A small network was shown many inputs. Here are its activations along a few directions, one row for each input.
In each table, some parts of the input vary, and every possible input appears once, in random order.
Descriptions start from the smaller parts, as in this example, which fits no table here: one of 2 separate values, together with either a single point or one of 9 places around a ring or (one of 6 places along a line, together with one of 8 places around a ring).
Shared parts are said once, and a part with two or three values counts as separate values.
(in the rows, 128 means zero)

Other details of the inputs shift rows strongly along three fixed directions, in all tables alike. That doesn't count.

Rows:
x1: [111 135 191 110 112  70  21  57  96 102  63]
x2: [174 126 147 128 164 116  48 112  53 159  99]
x3: [101  94 114  48  31 194 238 153 149 163 122]
x4: [142 119 169 114  87  90  68  70  75 134 125]
x5: [107 122 162  79  66 109 127  82 114 132  82]
x6: [180 113  85 147 129 170 124 139  81 203 152]
x7: [171 126  99 144 115 138  96 122  64 204 134]
x8: [ 87 145 202 109  66  55  74  72 143  48 100]
x9: [184 116  97 140 117 131 106 113  64 196 138]
x10: [109 126 104 150 222 123 139 177 215  68 124]
x11: [155 138  95 182 203 111 107 149 138 137 150]
x12: [145 120 131  60  49 150 147  91  43 198 105]
x13: [177 127  64 141 105 210 206 184 112 209 155]
x14: [ 79 135 217 120  93  48  56  64 126  33 106]
x15: [127 101  65 105  69 194 243 164 166 175 167]
x16: [163 135 138 156 142 110  33 101  59 169 127]
x17: [144 144 129 203 223 102  41 136 122  87 131]
x18: [141 132  95 133  96 162 179 158 142 151 138]
x19: [141 117  94 131 100 187 208 164 120 163 158]
x20: [122 124 124 136 206 120 150 163 183  85 127]
x21: [ 99 129 116 145 163 130 196 164 210  91 170]
x22: [145 140  90 205 225 122  99 165 153  98 143]
x23: [ 56 123 180  84  36 111 140 104 158  81 129]
x24: [104 147 127 146 224  87  95 129 182  54 116]
x25: [110 137 104 184 206 110 150 166 203  56 150]
x26: [163 142 138 125 167 120  50  99  50 158 105]
x27: [181 145 140 153 127 129  74 116  56 166 124]
x28: [147 137 110 170 224 140  98 150 142 135 111]
x29: [177 126  99 148 135 162 131 142  72 209 155]
x30: [105 139  96 134 196 133 142 154 188  87 128]
x31: [ 63 119 155  79  39 145 214 135 178  99 152]
x32: [ 83 131 183  97  45  77  73  77 108  96 108]
x33: [ 64 126 187  83  43  93 153  98 153  78 131]
x34: [113 141 119 150 155 137 199 172 208  79 156]
x35: [ 75 105 151  75  40 150 211 120 188  97 157]
x36: [108 140 129 158 231 132 145 160 208  77 125]
x37: [157 126  96 130  96 141 148 137  76 194 138]
x38: [168 110  97 103 114 150 150 140  82 191 108]
x39: [ 82 126 179  84  94 107 151  96 164  88  97]
x40: [161 135 101 129 166 152  90 127  75 173 115]
Description of these inputs: one of 5 places around a ring, together with either one of 3 separate values or one of 5 places along a line.
Question: The inputs of x24 and x40 match in every part but the place on the ring of 5. If x5 is changed in the same way as x24 into x40, which row does it become?
Answer: x28
Question: The inputs of x27 and x34 match in every part but the place on the ring of 5. If x36 is changed in the same way as x27 into x34, which row does it become?
Answer: x39
Question: Change only the place on the line of 5 in x13. List by row number the other rows that result.
Answer: x6, x16, x17, x23
Question: Change only the choice among 3 separate values in x39. List by row number the other rows that result.
Answer: x12, x20

Rows:
x41: [155 120 103 109 128 129 131 130  69 175 121]
x42: [159 120  78 142 160 169 193 174 139 190 125]
x43: [ 61 126 170  84  48 118 151 122 156  72 143]
x44: [132 147 128 175 183 134 138 155 177  99 150]
x45: [163 140  99 140 153 120  72 110  79 169  96]
x46: [134 143 132 148 116  87  51  88  96 126 110]
x47: [168 117  40 148 122 168 187 168 121 183 153]
x48: [109 145 142 158 172 101 128 125 166  77 147]
x49: [134 132 110  98  60 146 174 130  86 192 146]
x50: [156 110  82 134 144 194 194 191 136 178 131]
x51: [117 134 106 105 124 165 179 154 125 159 134]
x52: [103 126 144 148 200  90  77 109 187  86 141]
x53: [135 129 104 161 191 153 152 170 161 138 121]
x54: [112  89 146  63  40 122 133  79 110 156 134]
x55: [162 134 137 157 125 103  80 113  84 169 118]
x56: [120 126 144 168 160 114 102 152 164  85 135]
x57: [138 147 141 126 160  93  68 107  82 141 107]
x58: [119 131 132  93  38 150 155 117  75 181 139]
x59: [110 139 118 168 168 114  87 145 175  64 136]
x60: [ 85 135 147 119 100 141 182 129 170  91 155]
x61: [130 142 165 130 150 110  67  89  82 119 103]
x62: [ 81 136 170 108  80 106 174 114 202  69 135]
x63: [113 116 165  90  28 143 140  98  85 130 132]
x64: [142 130 163 114 128 122  70  98  67 124 107]
x65: [ 83 133 179  97 102 122 149 109 177  75 107]
x66: [150 115  91 122 153 155 188 148 118 150 138]
x67: [173 140 143 127 141 117  86 102  77 168 100]
x68: [132 137 156 115 140 107  52 114  70 124 108]
x69: [146 131 130 117 115 123  47 104  71 139  91]
x70: [134 133 132 146 192 142 133 161 174  88 126]
x71: [186 132 127 159 150 104  86 118  84 149 132]
x72: [155 129 121 142 123 161 153 159 133 139 150]
x73: [153 143 144 132 162 106  78  96  75 143 107]
x74: [140 123  54 122 116 202 201 167 130 191 125]
x75: [133 125  67 143 188 136 159 165 177 110 129]
x76: [ 58 133 151 101  47 117 144 105 182  71 123]
x77: [ 90 102 156  67  36 148 142  85 126 157 133]
x78: [130 125 129 182 193  83 104 145 173  78 136]
x79: [160 129 135 149 141  97  85 102  70 132 136]
x80: [163 116 114 103 110 146 171 133 109 165 119]
x81: [ 74  97 155  78  73 144 149 115 182  98 146]
x82: [ 71 129 158 111 107  75 137 118 176  50 144]
x83: [148 113  93 154 191 131 159 168 158 131 125]
x84: [115 135 130 180 174 122 126 154 176 100 138]
Question: The inputs of x60 and x48 match in every part but one. If x61 is changed in the same way as x60 into x48, which row does it become?
Answer: x73
Question: What is each input in this table made of?
Answer: one of 4 places along a line, together with either a single point or (one of 2 separate values, together with one of 5 places around a ring)
Question: Start at x58 and move only the place on the ring of 5, one step at a time. The first step leads to x60. Which rows follow, in order?
Answer: x44, x84, x76
